A small network was shown many inputs. Here are its activations along a few directions, one row for each input.
In each table, some parts of the input vary, and every possible input appears once, in random order.
A made-up example of a description, with smaller parts first: values(3) and (point or ring(11) or (ring(5) and line(6))).
Shared parts are said once, and a part with two or three values counts as separate values.
In the rows, 128 means zero.

Other details of the inputs vary at random and push rows far along two fixed directions, the same in every table; ignore that.

Table:
x1: [145 134 110 109  83  76 122 130 176  96 111 179]
x2: [160 116 106 130 114 241 153  97 100 173 169 120]
x3: [109 133 134 129 103 111 121 108 122  81 125 162]
x4: [139 134 171 113 137 170 116 105 108 153 160 103]
x5: [ 93 142 149 107 164 194 123 106 132 171 140  69]
x6: [ 99 131 114 117 126 138 102 120 133 155 109 106]
x7: [101 149 149 120 137  81  98 132 152  95  83 134]
x8: [157 139 111 104  75 123 130 128 174  93 164 171]
x9: [209 142 119 111  88 176 124 125 131 178 157 151]
x10: [189 141 103  96  87 201 140 107 153 172 175 121]
x11: [ 70 141 124 140 161 232 111  90 119 136 117 161]
x12: [161 138 145 108 123 235 152 100 102 162 183 101]
x13: [150 111 118 132  79  82 142 122 123  81 125 182]
x14: [ 81 123 162 141 140  55  92 124 107 130  94  83]
x15: [ 82 129 163 147 153 129  97 106  79 144 113  87]
x16: [ 77 150 140 119 137 200  94  89  96 150 143  88]
x17: [117 100 152 144 166 166 132 119  90 166 124 111]
x18: [ 14 146 145 141 197 101 100 137 145 108 110  95]
x19: [127  96 142 154 118  49 123 136  86 128  99 112]
x20: [ 82 128 139 127 113  55 106 118 142  74 100 145]
x21: [ 88  95 128 133 118  13 125 127 134 115  95  71]
x22: [ 28 129 147 149 178  46 113 147 136  86 107  98]
x23: [102 112 144 136 165 206 146 105  86 164 141  81]
x24: [233 157 124 106  77 142 150 137 122  99 173 159]
x25: [112 110 126 130 117 114 134 107 108 132 132  86]
x26: [ 37 138 158 161 207 100 112 142 100 100 106  81]
x27: [206 115 106 133 102  66 158 163 129 101 116 159]
x28: [ 66 156 130 131 177 167 114 133 152 132 140 121]
x29: [ 94 144 116 144 169 201 138 131 126 141 151 145]
x30: [ 46 139 121 133 182 220  88  99 109 184 105  88]
x31: [ 75 122 157 136 203 191  98 110 116 189 111  89]
x32: [123 127 125 115 162 203 138 117 139 187 134  94]
x33: [191 122 123 112  75  40 121 149 154 143 117 138]
x34: [169 121  99 130  89 208 154 114 130 116 178 190]
x35: [129 101 101 135 129 151 144 115 125 164 123 109]
x36: [211 136 105 123 107 121 152 155 140 123 129 164]
x37: [ 89  71 116 157 127  26 143 131 105 118  88  80]
x38: [175 142 116  98  55  76 127 128 171  82 138 186]
x39: [122  69 119 144 138  43 163 153 124 138  87  96]
x40: [165 135 111 125 129  58 131 165 162 113  95 141]
x41: [ 67  98 159 136 181  47 100 140 142 152  74  80]
x42: [103 125 108 139 138 207 132 112 138 129 143 166]
x43: [214 177 135  96  94 185 134 124 131 115 182 148]
x44: [150 134 101 124 118  97 147 162 170 118 147 161]
x45: [161 129 140 116  88  38 110 140 141 131 116 119]
x46: [175 116 120 134 106 125 130 133 114 162 124 141]
x47: [ 38 117 116 149 171 121 105 127 160 116  90 131]
x48: [146 144 111 135 134 228 157 126 113 136 187 162]
x49: [126  85 140 143 155  83 131 141 120 157  96 115]
x50: [106 140 116 124 128 159 112 111 153 121 114 169]
x51: [191 135 113 106  54 157 138 111 100 131 175 140]
x52: [104 161 134 127 178 150 117 148 149 133 132 113]
x53: [198 120 105 115  58 171 148 114  90 138 173 148]
x54: [129 136 124 131 118 249 140  95 107 117 185 165]
x55: [147 101  95 123 107  86 141 133 155 153 114 109]
x56: [ 48  85 131 151 201 112 134 133 119 168  70  68]
x57: [116 112 140 149 126  47 127 143 114  83  73 145]
x58: [187 113 153 123 114 196 146 110  84 159 177 133]
x59: [188 139 106 122 118  80 149 176 166 119 139 152]
x60: [ 50 115 121 153 171 206 108 100  74 166 107  93]
x61: [124 136 126 118  99 136 124 117 148  89 160 154]
x62: [115 133 136 152 165 128 142 148  99 108 138 120]
x63: [142 166 137 113 143 138 125 147 148 117 157 122]
x64: [ 80 106 151 127 154  64 131 132 129 133  99  61]
x65: [184 131 112 119  90  53 131 158 171 102  88 177]
x66: [ 79 113 128 168 190  84 137 164 111 112  96 111]
x67: [206 138 132 115  61  72 140 142 132  77 128 178]
x68: [ 91 145 128 151 198 193 128 140 115 145 128 119]
x69: [184 114 116 135  89  66 147 151 132  92  95 180]
x70: [ 65 116 133 153 148  24 134 157 127  76 115 118]
x71: [145 168 130 112 153 179 114 130 147 137 128 127]
x72: [123 115 134 151 149  50 135 154 108  91  89 118]
x73: [ 65 133 137 139 144 177 116 102 117  98 145 135]
x74: [162 102  90 126  85 104 139 137 124 146 119 141]
x75: [ 84 133 138 133 151  42 100 148 162  99  51 131]
x76: [ 72 148 133 115 142 181  89  98 116 155 128  88]
x77: [ 74 140 161 135 150  62  96 130 132  83  71 120]
x78: [205 142 108  89  61 168 145 108 151 152 186 122]
x79: [202 131 157 108  96 186 141 108  97 151 189 133]
x80: [210 109 119 134  76 112 146 137 102 147 142 154]
x81: [173 151 105 101  82 208 133 116 173 121 184 183]
x82: [209  99  93 125  39  46 163 145 146  79 125 213]
x83: [ 98 146 174 112 172 208  98  97 116 173 150  89]
x84: [170 112 110 136  90  57 170 162 128  87 161 166]
x85: [118 136 133 106 157 200 132 114 144 182 139  87]
x86: [ 91 144 138 144 174 198 110 113 116 136  88 144]
x87: [143 161 137 111 137 105 115 142 150 107 120 121]
x88: [179 148 131 116 106  73 143 161 143  91 161 137]
Description of these inputs: ring(8) and (ring(5) or ring(6)).
Q: Changing only the ring(8) part turns x34 into x61. The same change can be made to x48. Which row results?
A: x22
Q: Changing only the ring(8) part turns x40 into x36. The same change can be made to x31. Which row results?
A: x49
Q: Changing only the ring(8) part turns x27 into x87. The same change can be made to x39. Which row results?
A: x5
Q: A walk changes only the ring(8) part. It starts at x2 and steps to x37. List the rest of the walk in order.
A: x25, x21, x78, x10, x55, x35
Q: Which other rows agree with x84 in the ring(8) part? List them by row number.
A: x13, x19, x23, x37, x53, x54, x57, x58, x62, x72
Q: A walk changes only the ring(6) part. It starts at x47 and steps to x44. List the rest of the walk in order.
A: x59, x40, x65, x50
Q: Which other rows does x6 become when the ring(5) part takes its other values? List them by row number.
A: x10, x33, x41, x85

Table:
x89: [176 130 112 112  90  63 137 153 167 114 126 149]
x90: [178 149 116 118 115 207 148 126 129 136 174 162]
x91: [ 95 100 146 147 164  87 115 127 121 142  84  97]
x92: [156 139 132 123 113 143 135 129 120 113 153 146]
x93: [126 139 123 113 129 118 115 128 155 131 118 128]
x94: [102 142 144 126 136 126 108 119 128 122 120 116]
x95: [ 53 114 144 133 173 125 122 117 126 141 125  71]
x96: [214 101 117 112  73  90 155 148 137 145 143 154]
x97: [180 130 127 119  83  80 142 146 138 102 144 153]
x98: [164 107 112 126  68  65 143 131 134 103 125 158]
x99: [136  97 101 133  98  42 141 148 152 108  96 148]
x100: [154 163 127 115 135 231 132 117 132 147 170 146]
x101: [137 153 138 125 135 233 131 104 101 135 172 143]
x102: [183 153 120 108 105 178 136 130 147 137 165 155]
x103: [ 82 104 116 148 145  66 125 144 137 112  83 123]
x104: [107 115 122 144 148  50 132 159 144 105  96 128]
x105: [102 140 147 131 173 196 122 108  96 160 118  92]
x106: [ 68 109 131 148 166 105 116 123 106 158 100  79]
x107: [158 128 109 127 114 144 145 135 137 124 144 153]
x108: [102 125 133 140 140 136 124 119 109 115 125 129]
x109: [ 24 120 146 158 184 145 101 105  99 122  90  97]
x110: [ 98 145 147 129 148 161 109 114 119 128 131 118]
x111: [142 113 120 131 120  92 133 142 114 136 120  97]
x112: [134 157 141 106 117 190 105 101 126 137 151 129]
Q: What do these inputs look like to the network?
A: point or ring(5) or (values(2) and line(9))
Q: A walk changes only the ring(5) part. It starts at x96 and steps to x91. List the rest of the walk in order.
A: x105, x111, x106
Q: Which other rows does x97 become when the values(2) part takes its other values? List them by row number.
A: x100

Table:
x113: [125 128 126 135 127 154 132 119 109 125 138 128]
x114: [122 115 129 133 120  95 131 129 120 118 119 125]
x115: [ 60 141 138 149 183 151 109 125 123 112 103 130]
x116: [138 119 130 127 121 144 132 119 122 140 132 129]
x117: [ 81 137 130 129 152 139 113 122 141 121 117 125]
x118: [151 137 115 118 106 137 136 130 151 118 145 155]
x119: [155 128 120 125 102 132 138 126 119 118 145 140]
x120: [146 123 126 124 101 105 132 127 124 120 134 136]
x121: [126 105 130 130 112  54 125 136 135 120 103 122]
x122: [171 117 114 124 107 124 145 136 131 142 136 136]
x123: [106 106 122 142 149  56 130 153 133 131  88 104]
x124: [196 129 115 119  86 180 155 123 116 136 174 161]
x125: [110 121 131 129 136  96 116 129 131 137 105 106]
x126: [ 60 112 142 151 181 154 115 114 105 147 100 101]
x127: [159 141 122 119 100  96 131 142 150  93 131 166]
x128: [163 125 118 120 111 106 138 141 138 139 130 125]
x129: [121 165 135 124 144 220 117 110 127 124 151 152]
x130: [124 142 135 128 138 227 127 100 101 149 158 128]
x131: [178 136 120 109  97 121 133 136 141 140 143 129]
x132: [171 129 119 114 104 109 137 140 140 138 135 127]
x133: [136 144 130 123 118 186 124 108 109 131 156 132]
x134: [121 130 143 125 136  97 121 134 132 126 124 109]
x135: [ 70 141 133 130 156 142 105 118 141 122 115 120]
x136: [105 111 139 138 147  50 128 147 133 117 101 103]
x137: [ 84 126 131 149 163 175 125 115  97 133 125 115]
x138: [ 98 122 119 137 143 104 127 138 145 115 112 136]
x139: [136 131 136 128 144 155 136 130 121 141 145 120]
x140: [119 135 132 124 144 175 120 113 120 155 132 111]
x141: [ 97 109 136 136 141  97 119 125 123 131 101 112]
x142: [159 146 124 117  97 104 126 137 150  95 135 167]
x143: [148 118 121 125 116 106 135 133 133 138 122 124]
x144: [161 129 134 117 113 103 137 139 135 125 142 126]
Q: Changing only one part turns x141 into x126. The same change can be made to x140. Which row results?
A: x122
Q: What do these inputs look like to the network?
A: line(4) and (values(2) or line(6))
Q: Which other rows agree with x128 in the line(4) part? List them by row number.
A: x113, x116, x118, x129, x130, x136, x143
Q: Which other rows does x115 become when the values(2) part takes its other values? List them by row number.
A: x138

Table:
x145: [ 66  99 130 140 135  62 122 128 132 110 106 108]
x146: [103 121 128 126 129  26 113 148 164 108  78 120]
x147: [203 141 130 120 106  99 152 161 141 105 151 158]
x148: [ 74 155 140 138 157 190  95 101 109 116 117 134]
x149: [194 127 124  99  80  99 141 136 157 130 150 144]
x150: [127 139 131 124 102 134 113 111 125 111 124 152]
x151: [138 122 140 148 121  64 135 149 106  81 116 151]
x152: [203 152 124 112 111 161 160 152 144 120 188 159]
x153: [ 48 112 137 150 175 154 120 108 100 143 123  82]
x154: [152 164 138 108 118 187 107 111 136 142 139 143]
x155: [102  83 117 147 125  25 141 145 114 121  90  96]
x156: [ 56 135 121 141 159 133 113 123 136 105 118 124]
x157: [116 134 113 121 106 136 129 120 145 112 146 144]
x158: [110 111 100 147 155 187 142 127 134 153 123 150]
x159: [ 77 173 148 128 183 214  87 105 122 142 114 119]
x160: [206 135 124 117 101  79 160 166 148 100 153 158]
x161: [ 82 121 147 138 174 120 111 124 118 153  99  77]
x162: [204 151 132 106 109 229 132 111 103 183 169 122]
x163: [139 115 129 128 139 103 130 140 123 157 112  91]
x164: [ 74 128 131 128 152  61 109 139 158 118  83 109]
x165: [ 77 115 143 160 162  62 129 148 108  82  98 123]
x166: [160 127 123 123 111 212 140 104  92 159 165 120]
x167: [189 137 126 117  94 228 138 100  81 163 173 135]
x168: [212 123 114  95  64  81 150 147 169 128 163 149]
x169: [142 161 122 102 123 202 124 117 157 147 167 137]
x170: [170 105 130 121  68  45 130 131 128 101 120 154]
x171: [141  92 124 138  98  37 141 139 119 111 110 120]
x172: [ 55 116 132 143 141  67 105 125 134  99  82 118]
x173: [140 111 125 144 114  37 155 161 125  74 124 150]
x174: [176 171 110  99 111 216 132 125 160 139 184 157]
x175: [158 149 110 115  95 166 135 120 140 106 160 166]
x176: [221 147 135 118  94 104 147 157 131 107 152 168]
x177: [116 146 123 121 140 110 119 140 159 116 116 132]
x178: [196 112 115 108  53  89 151 128 141 109 159 162]
x179: [ 91 106 138 138 160  55 123 141 132 139  89  81]
x180: [113 136 154 130 159 169 105 110 104 164 118  92]
x181: [ 32 120 154 143 174 156  99  96 103 131 102  95]
x182: [ 95 147 138 142 165 212 136 119 103 117 168 132]
x183: [173 118 100 133 115 196 148 126 130 150 133 177]
x184: [124  94 112 154 134  80 130 143 127 128  69 158]
x185: [174 140 143 106 100 142 119 118 133 142 140 139]
x186: [ 83 113 113 154 176 197 130 118 121 155 102 141]
x187: [ 25 134 139 143 175 157  99 102 120 121 102 107]
x188: [103 124 148 141 142 172 113  98  83 145 126 108]
x189: [ 90 141 153 121 163 174 103 106 127 153 123 100]
x190: [140 133 117 121 115  39 123 158 169  99  98 141]
x191: [195  97  96 121  67  80 169 146 128 130 158 135]
x192: [178 131 114 110 117 175 148 132 132 173 168 108]
x193: [121 105 125 131 144  66 134 148 131 149  99  85]
x194: [103 121 134 130 158 129 126 129 133 156 129  86]
x195: [ 89 151 128 131 142 186 109 109 123 113 131 139]
x196: [ 98 114 134 138 141 149 131 108 101 138 130 102]
Q: Changing only one part turns x169 into x164. The same change can be made to x157. Which row results?
A: x187
Q: What do these inputs look like to the network?
A: line(4) and (point or (values(2) and line(6)))
Q: Which other rows agree with x146 in the line(4) part? List them by row number.
A: x147, x161, x163, x165, x166, x171, x172, x181, x183, x189, x190, x195
Q: Which other rows does x156 become when the line(4) part takes its other values? List them by row number.
A: x148, x175, x195
